Each row below holds a small network's activations on one input, seen along a few directions.
Each table varies a few parts of the input and shows all the possible inputs, shuffled.
Descriptions start from the smaller parts, as in this example, which fits no table here: line(6) and (point or ring(9) or (values(2) and ring(5))).
Shared parts are said once, and a part with two or three values counts as separate values.
(in the rows, 128 means zero)

Other details of the inputs vary at random and push rows far along three fixed directions, the same in every table; ignore that.

Rows:
R1: 123; 145; 90; 131; 133; 91; 106; 147; 74; 80; 107
R2: 98; 148; 139; 109; 76; 174; 166; 152; 122; 176; 164
R3: 109; 125; 94; 117; 120; 129; 124; 161; 85; 119; 89
R4: 104; 133; 86; 137; 147; 91; 96; 142; 72; 113; 107
R5: 142; 157; 143; 188; 98; 103; 147; 148; 157; 113; 231
R6: 101; 110; 123; 72; 82; 166; 109; 144; 147; 145; 97
R7: 149; 138; 140; 174; 163; 89; 137; 129; 103; 115; 132
R8: 122; 107; 116; 68; 130; 168; 119; 101; 136; 132; 48
R9: 145; 86; 143; 109; 136; 135; 83; 105; 196; 106; 97
R10: 134; 137; 140; 118; 122; 169; 179; 112; 128; 168; 160
R11: 106; 138; 85; 100; 108; 141; 133; 133; 97; 151; 108
R12: 136; 143; 141; 220; 126; 77; 121; 151; 163; 127; 252
R13: 135; 138; 149; 105; 103; 166; 184; 109; 138; 173; 121
R14: 131; 134; 118; 144; 184; 104; 108; 124; 76; 104; 93
R15: 133; 90; 144; 77; 124; 148; 97; 101; 191; 123; 70
R16: 129; 139; 124; 128; 174; 103; 124; 126; 80; 115; 91
R17: 141; 90; 148; 112; 138; 122; 96; 110; 194; 105; 94
R18: 132; 122; 113; 142; 184; 101; 113; 122; 69; 103; 100
R19: 112; 151; 102; 106; 108; 124; 121; 138; 84; 109; 111
R20: 133; 165; 132; 120; 130; 147; 195; 121; 71; 173; 119
R21: 137; 142; 126; 204; 118; 95; 139; 150; 160; 132; 227
R22: 127; 78; 133; 114; 98; 125; 62; 147; 204; 103; 119
R23: 135; 132; 176; 105; 105; 166; 150; 108; 192; 171; 163
R24: 127; 156; 125; 147; 140; 156; 204; 123; 82; 163; 159
R25: 125; 84; 153; 106; 65; 159; 98; 141; 235; 135; 153
R26: 155; 112; 143; 176; 187; 63; 84; 132; 147; 78; 132
R27: 142; 169; 145; 182; 164; 97; 165; 133; 61; 141; 161
R28: 123; 123; 117; 107; 159; 137; 124; 113; 77; 128; 91
R29: 125; 143; 135; 95; 107; 192; 185; 106; 139; 174; 120
R30: 141; 113; 119; 176; 133; 64; 72; 146; 157; 49; 151
R31: 123; 116; 130; 126; 106; 102; 73; 132; 157; 81; 136
R32: 125; 131; 122; 96; 148; 130; 132; 115; 76; 133; 58
R33: 141; 114; 160; 130; 111; 165; 157; 106; 188; 155; 176
R34: 125; 172; 131; 125; 134; 167; 193; 121; 79; 176; 142
R35: 115; 102; 93; 114; 119; 112; 84; 132; 142; 112; 99
Description of these inputs: line(5) and (values(3) or line(4)).
Question: The inputs of R17 and R26 match in every part but the line(5) part. If R24 is changed in the same way as R17 into R26, which row does it become?
Answer: R10
Question: Change only the line(4) part in R27. List by row number the other rows that result.
Answer: R14, R23, R28

Rows:
R36: 135; 116; 134; 121; 152; 131; 121; 112; 128; 127; 104
R37: 127; 120; 119; 121; 126; 125; 112; 128; 132; 111; 112
R38: 133; 134; 134; 138; 115; 130; 138; 128; 143; 128; 156
R39: 124; 117; 121; 126; 132; 122; 106; 129; 131; 114; 118
R40: 125; 123; 127; 121; 129; 122; 109; 131; 128; 114; 113
R41: 132; 125; 127; 112; 147; 133; 133; 111; 113; 134; 92
R42: 131; 129; 135; 137; 110; 135; 139; 133; 150; 136; 155
R43: 129; 131; 143; 137; 112; 133; 134; 137; 146; 139; 155
R44: 110; 131; 108; 74; 107; 159; 135; 119; 109; 146; 79
R45: 141; 131; 146; 137; 136; 139; 154; 115; 142; 140; 143
R46: 120; 123; 115; 115; 124; 127; 120; 131; 117; 127; 103
R47: 136; 119; 128; 164; 153; 84; 92; 144; 129; 91; 136
R48: 132; 135; 144; 136; 114; 130; 134; 130; 146; 133; 159
R49: 126; 117; 121; 127; 134; 117; 105; 127; 130; 111; 120
R50: 133; 176; 123; 165; 178; 111; 183; 138; 30; 140; 134
R51: 114; 137; 123; 99; 101; 168; 157; 126; 127; 165; 132
R52: 124; 113; 121; 128; 132; 121; 107; 133; 130; 118; 117
R53: 126; 119; 119; 129; 131; 114; 108; 131; 133; 116; 117
R54: 129; 132; 132; 132; 111; 139; 142; 131; 146; 138; 152
R55: 133; 133; 138; 142; 116; 122; 131; 127; 150; 131; 162
Question: Describe the family of inputs behind these rows.
Answer: values(4) and (point or line(4))
Question: The inputs of R45 and R41 match in every part but the values(4) part. If R38 is changed in the same way as R45 into R41, which row does it become?
Answer: R55
Question: Which other rows agree with R51 in the values(4) part? List them by row number.
Answer: R36, R39, R49, R52
Question: Start at R42 and move only the line(4) part, one step at a time. The first step leads to R54. Which rows follow, in order?
Answer: R37, R38
